A small network was shown many inputs. Here are its activations along a few directions, one row for each input.
In each table, some parts of the input vary, and every possible input appears once, in random order.
A made-up example of a description, with smaller parts first: line(6) and (point or line(9) or (values(3) and ring(8))).
Shared parts are said once, and a part with two or three values counts as separate values.
In the rows, 128 means zero.

Rows:
row 1: [ 89 159  77 147 149 152 140 109 126  84 151 138 128 141  69  57]
row 2: [131 221  94 148 160 163 124 108 111  95 152 171 133 118 102 109]
row 3: [ 94 181 127 134 144 178 119  92 149 129 122 113 121 149  91  54]
row 4: [160  59 108 129 108  79 146 143  97 100 153 138 132 106 163 209]
row 5: [115 196  67 151 161 149 140 113 101  81 168 177 132 120  88 105]
row 6: [137  62 206  87 149  99 127 212 180 202 105 139 148 109 164 155]
row 7: [173  85 140 124 103  85 128 137  97 118 130 135 132 107 177 211]
row 8: [166  99 142 113 105 103 121 154  99 147 110 130 138 128 194 213]
row 9: [103 202 156 118 193 179 115 165 198 174 128 178 143 108  99  55]
row 10: [ 86 162 109 138 135 165 131  93 141 108 135 121 113 140  72  40]
row 11: [169  96 170 108 102 108 112 132 124 159  88  99 127 123 187 201]
row 12: [129 230 122 126 152 179 107 102 133 140 115 137 125 136 110  92]
row 13: [127  22 158 122  73  75 136 128 130 138 114  80 107 133 131 137]
row 14: [136  74 170 107  87  97 130 141 127 178  88  80 133 152 177 167]
row 15: [144  33 113 134 102  71 149 141 108  97 150 118 119 114 146 184]
row 16: [129 231  94 139 163 185 118 124 122 120 136 163 141 137 121 117]
row 17: [137  20 133 133  84  66 138 133 118 111 135  95 116 121 129 151]
row 18: [134  44 176 120  89  97 125 124 141 154  98  73 119 141 156 155]
row 19: [104 174  78 159 159 152 133  99 117  72 166 157 120 116  78  85]
row 20: [ 97 210 120 122 142 178 123 107 140 152 117 118 133 161 107  64]
Question: Changing only one part turns row 3 into row 18. The same change can be made to row 16. Which row results?
Answer: row 8
Question: What do these inputs look like to the network?
Answer: values(2) and (point or ring(9))
Question: Which other rows does row 1 become when the values(2) part takes its other values? List them by row number.
Answer: row 17

Rows:
row 21: [124 214  79 150 147 177 118  82 112  88 141 137 128 134 102  99]
row 22: [112 155 127 132 114 143 122  86 120 128 126 109 107 140  99  84]
row 23: [124 216 126 135 182 178 107 125 144 124 134 175 127 107 105  98]
row 24: [156  71 125 125  83  84 134 124  88 118 119  97 124 135 174 200]
row 25: [128 224 105 149 150 187 109  78 118 104 127 135 122 134 106 104]
row 26: [102 225 106 133 159 202 125 143 160 157 120 136 161 168 133  85]
row 27: [109 148 148 118 149 136 121 134 149 150 131 150 113 110  97  78]
row 28: [161  65 151 114 118  73 136 172 117 149 131 142 138 105 172 203]
row 29: [133 228 121 138 151 179 106  87 136 124 120 140 119 121 106  99]
row 30: [164  80 149 118  84  93 126 120  97 137 109  94 118 133 176 202]
row 31: [135  78 163 116 133 111 121 151 160 147 117 125 114 106 125 129]
row 32: [134  83 147 131 103 118 121 105 128 121 109  84 112 139 130 140]
row 33: [103 144 109 139 120 135 129  89 108 107 132 112 118 144 102  86]
row 34: [171  82 175 102 104  91 118 150 119 159 103 120 127 109 177 195]
row 35: [117 207  67 154 151 176 129  93 111  81 156 150 134 132  99  98]
row 36: [119 207  85 144 180 168 131 129 128  92 157 182 143 118 100 102]
row 37: [127  73 123 138 102 109 129 109 119 102 119  87 120 142 129 139]
row 38: [137  91 167 121 112 116 118 111 145 139  98  92 113 126 134 136]
row 39: [122  66 105 142 100 105 142 122 120  98 138 100 123 136 121 136]
row 40: [140  85 174 114 123 115 115 136 150 143 101 109 120 115 131 133]
row 41: [117 206  77 150 162 171 130 112 120  87 165 169 137 126  99  97]
row 42: [109  90 147 109 118 138 136 167 171 177 101  88 154 171 155 119]
row 43: [117 155 155 116 134 138 117 120 142 150 118 134 115 117  99  79]
row 44: [ 95 136  94 144 123 134 141 101 107  99 148 126 124 141  99  85]
row 45: [ 85 158 132 116 131 161 138 150 160 179 113 113 150 173 128  68]
row 46: [129  65 120 130 126  98 144 157 143 114 140 134 130 118 118 135]
row 47: [124 211 107 138 182 163 121 134 139 114 156 178 137 108  98 100]
row 48: [167  88 169 108  94  92 122 126 114 154 100 101 119 120 179 197]
row 49: [132 222 133 134 167 180 103 112 138 124 121 158 129 113 107 100]
row 50: [104 136 106 129 145 124 145 139 132 116 154 158 127 122  91  84]
row 51: [112 160 152 125 127 141 117  93 133 144 111 117 111 129 106  85]
row 52: [133  84 156  98 107 117 136 179 133 189  94  99 170 171 210 192]
row 53: [157  60 125 120 110  74 145 169 108 128 136 145 140 114 169 202]
row 54: [ 98 135 101 138 130 127 144 121 120 108 159 144 124 133  95  81]
row 55: [148  63 111 131  85  82 144 135  86 112 134 110 132 132 170 201]
row 56: [107 141 133 125 153 121 136 142 140 138 149 155 126 113  93  84]
row 57: [133  70 147 125 135  96 135 160 151 135 135 131 128 109 120 135]
row 58: [151  59 120 128  95  77 144 153  96 120 141 130 137 125 171 201]
row 59: [123  63 115 139 111 101 143 141 131 105 145 119 127 129 120 134]
row 60: [163  73 168 105 118  88 121 163 125 160 114 136 126 102 176 195]
Question: Changing only one part turns row 54 into row 41. The same change can be made to row 45. Which row results?
Answer: row 26
Question: What do these inputs look like to the network?
Answer: line(4) and (point or ring(9))
Question: A walk changes only the line(4) part. It starts at row 21 and steps to row 33. List the rest of the walk in order.
Answer: row 37, row 24
Question: List by row number the other rows that have the line(4) part in common with row 24.
Answer: row 28, row 30, row 34, row 48, row 52, row 53, row 55, row 58, row 60

Rows:
row 61: [115 186  92 143 139 127 128  81  72  84 161 170 104 108  94 102]
row 62: [109 215 155 109 161 160 111 115 129 164 121 155 120 121 113  78]
row 63: [164 110 167  90 119 119 114 187 141 180  93 140 146 115 189 185]
row 64: [121  58 119 146 107 113 123  95 115  80 129  93 103 126 108 133]
row 65: [135  94 157  93  94 118 132 173 144 201 100 106 139 150 191 161]
row 66: [172 129 189 112 169 114 111 178 153 176 105 153 146  94 175 202]
row 67: [132 223  34 169 151 182 132  86 113  52 158 134 144 144 101 114]
row 68: [182  88 128 141 144  78 135 145 101  88 157 164 133  84 159 237]
row 69: [136 141 102 140 113 102 139  85 104  91 155 142 101  97  82 103]
row 70: [ 81  85  73 154 159 110 167 163 137  74 194 177 141 115  73  73]
row 71: [133 115 169 115 117 143 107 128 184 163  94  93 105 124 110  91]
row 72: [140  86 107 147  97 111 126  97 129  85 139 101  90 109  88 114]
row 73: [109 104 187 109 125 127 122 131 144 171  85  84 139 161 146 112]
row 74: [129 173 164 106 135 137 119 119 159 172 112 132 117 112 101  79]
row 75: [120  67 103 141  79  76 157 113  85 111 143  90 133 155 141 158]
row 76: [146  59  87 129  77  83 146 137  83 114 147 110 126 139 166 189]
row 77: [ 76 128 145 114 180 146 143 195 196 171 137 168 148 133  89  47]
row 78: [111 235 136 132 165 206 102 119 140 152 120 153 137 140 123  88]
row 79: [117  88 183 115 127 144 104 124 173 159  84  86 115 140 131 106]
row 80: [122 247 105 133 174 215 112 121 168 140 111 124 162 158 121  92]
row 81: [116  62 124 143 101  93 146 100  88  88 130  90 128 149 126 145]
row 82: [177  73 104 122  99  85 131 153  85  92 141 150 133 104 171 216]
row 83: [112 100 172 105  98 109 140 148 145 197  96  87 145 166 167 132]
row 84: [116 205  69 166 140 174 124  83  83  66 162 171 118 127 108 117]
Question: What do these inputs look like to the network?
Answer: values(2) and (point or line(11))
Question: Changing only the values(2) part turns row 73 into row 81. The same change can be made to row 83. Which row results?
Answer: row 75
Question: Which other rows does row 82 become when the values(2) part takes its other values? List them by row number.
Answer: row 63
Question: Which other rows does row 69 become when the values(2) part takes its other values? List them by row number.
Answer: row 74

Rows:
row 85: [170  62 119 133 132  68 142 180 100 108 161 179 137  85 165 227]
row 86: [103 154  88 165 138 150 133  99 113  81 154 138 127 135  89  94]
row 87: [120  37 183  99 107  53 143 161 131 175 115  89 125 130 148 143]
row 88: [134  85 129 110  88  94 137 140  72 142 113 106 143 159 205 203]
row 89: [105 190 137 127 184 184 120 128 165 143 120 139 148 141 118  91]
row 90: [127 172  88 134 121 137 132  92 110  91 159 146 107 119  86  84]
row 91: [176  83 132 120  86  84 136 131 119 135 107  79 134 136 182 216]
row 92: [121 167  87 140 128 140 133  95 112  86 156 143 113 124  86  86]
row 93: [169  46 159 125  92 104 104 128 129 131 101  86 105 115 163 196]
row 94: [121  12 140 109  80  92 149 190 163 173 111  93 138 153 163 146]
row 95: [138  36 195 117  98  76 124 125 122 147  98 109 103 113 147 164]
row 96: [124 209 136 119 155 173 113 127 150 152 119 151 133 122 111  84]
row 97: [ 98 148  88 171 146 154 134 101 116  77 152 135 135 141  89  96]
row 98: [109 160  81 146 142 139 134  94 114  86 151 137 116 129  88  91]
row 99: [119 204 138 122 162 178 115 128 154 148 119 148 140 127 113  85]
row 100: [129 214 135 115 147 168 111 125 145 157 119 155 127 117 109  82]
row 101: [115 198 140 125 170 183 117 130 159 143 120 144 147 132 115  87]
Question: What do these inputs look like to the network?
Answer: point or line(6) or (values(2) and line(5))
Question: Which of the alternatives is row 95?
Answer: line(6)
Question: Which other rows does row 97 become when the values(2) part takes its other values? List them by row number.
Answer: row 89
Question: Which other rows does row 98 become when the line(5) part takes its other values? List them by row number.
Answer: row 86, row 90, row 92, row 97

Rows:
row 102: [115  59 140 122  80 103 140 127 118 152 117  87 119 153 151 143]
row 103: [ 89 200 121 115 159 179 124 148 142 161 125 159 136 152 120  68]
row 104: [153 118 169 106 140 112 128 178 165 174 101 127 152 116 154 157]
row 105: [114 151  86 153 128 118 137  99 119  87 165 155 103 102  69  80]
row 106: [114 164  93 156 171 124 142 117 126  97 180 163 118 103  77  99]
row 107: [107 121  79 149 106 126 144  80 110  68 144  89 119 152  73  78]
row 108: [142  75 147 122 126  91 124 112  94 104 125 128 109 106 143 171]
row 109: [ 87 172 134 128 170 166 130 157 143 136 135 176 154 134 115  79]
row 110: [114 128  81 145 108 126 139  89 108  68 153 129 107 122  73  71]
row 111: [114  64 159 121  96  85 139 114 102 144 112  82 126 151 156 149]
row 112: [148  69 120 132 118 113 122 151 132 108 137 134 120 110 139 159]
row 113: [121  67 136 129 111 107 146 151 145 144 109  87 155 163 157 155]
row 114: [141  67 130 130 106 105 121 130 114 113 132 131 106 102 131 153]
row 115: [149 105 172  96 110 106 124 155 142 181 109 132 121 111 148 145]
row 116: [126 199 174 140 142 187  93  77 154 147  91 103 105 139 111  95]
row 117: [149 107 184  95 122  83 123 142 127 171 107 127 127 114 149 152]
row 118: [153 109 165 102 121 112 125 177 159 179 113 130 133 114 154 148]
row 119: [103 163 118 147 185 147 135 142 137 104 165 174 148 119  92  96]
row 120: [165 178  57 142 121 133 140 115  81  85 163 160 143 122 161 196]
row 121: [106 219 120 115 159 193 113 116 156 165 111 128 138 147 120  68]
row 122: [150  81 123 129 144 117 130 153 138 104 125 137 137 116 145 177]
row 123: [126 215 142 120 148 194  94 100 170 147  96 106 124 136 111  80]
row 124: [120  59 132 125  89 108 142 147 137 149 121  87 134 160 157 146]
row 125: [167 182  90 151 113 136 117  95  53  85 136 142 139 128 168 208]
Question: What do these inputs look like to the network?
Answer: values(2) or line(10) or (values(3) and line(4))
Question: Which other rows does row 111 become when the line(4) part takes its other values? List them by row number.
Answer: row 102, row 113, row 124

Rows:
row 126: [154  30 135 109  70  54 147 156  93 143 126 113 126 123 180 204]
row 127: [123 224  84 153 153 175 118  81 113  89 145 147 126 130  95  99]
row 128: [147  27 141 109  81  55 151 162  88 144 132 119 132 132 186 207]
row 129: [ 90 206  92 147 169 175 131 110 139  99 157 164 126 123  64  38]
row 130: [158  10 157 125  92  77 129 149 128 124 115  86 120 120 164 202]
row 131: [121 231  88 148 157 180 114  91 111  93 143 159 129 126  98  97]
row 132: [163  26 136 114  64  57 140 148 110 140 125 100 118 118 172 200]
row 133: [ 89 210  94 146 170 173 127 113 141 102 155 171 128 123  62  42]
row 134: [126 174 238  83 154 150  92 136 178 229  70 125 115 113 131  86]
row 135: [ 90 203  91 152 165 170 133 103 142  96 158 160 124 125  60  43]
row 136: [145  16 159 119 105  67 141 156 106 132 121 113 136 128 182 211]
row 137: [ 91 204  90 147 169 172 129 107 139  99 158 160 126 126  63  41]
row 138: [137 177 184  86 179 174 111 214 213 227  88 153 169 129 168 124]
row 139: [165  19 142 116  68  67 134 145 119 130 116  89 107 118 168 194]
row 140: [122 227  85 147 157 181 115  88 110  92 145 151 128 128  99  94]
row 141: [165   9 146 123  81  71 132 142 127 125 112  88 112 117 160 198]
row 142: [ 90 201  90 153 164 168 135 100 142  95 159 156 123 125  59  44]
row 143: [ 95 139 185  97 111 170 117 136 178 217  61  57 148 194 158  83]
row 144: [154  14 163 120 106  70 134 153 119 124 113  99 137 126 172 205]
row 145: [146  24 151 119  95  57 146 162  95 138 127 114 136 133 186 212]
row 146: [123 224  83 149 155 179 117  85 111  90 145 147 127 130  98  95]
row 147: [123 221  83 155 150 174 122  78 114  86 147 142 123 129  93  97]
Question: What do these inputs look like to the network?
Answer: values(3) or ring(9) or (values(2) and line(5))
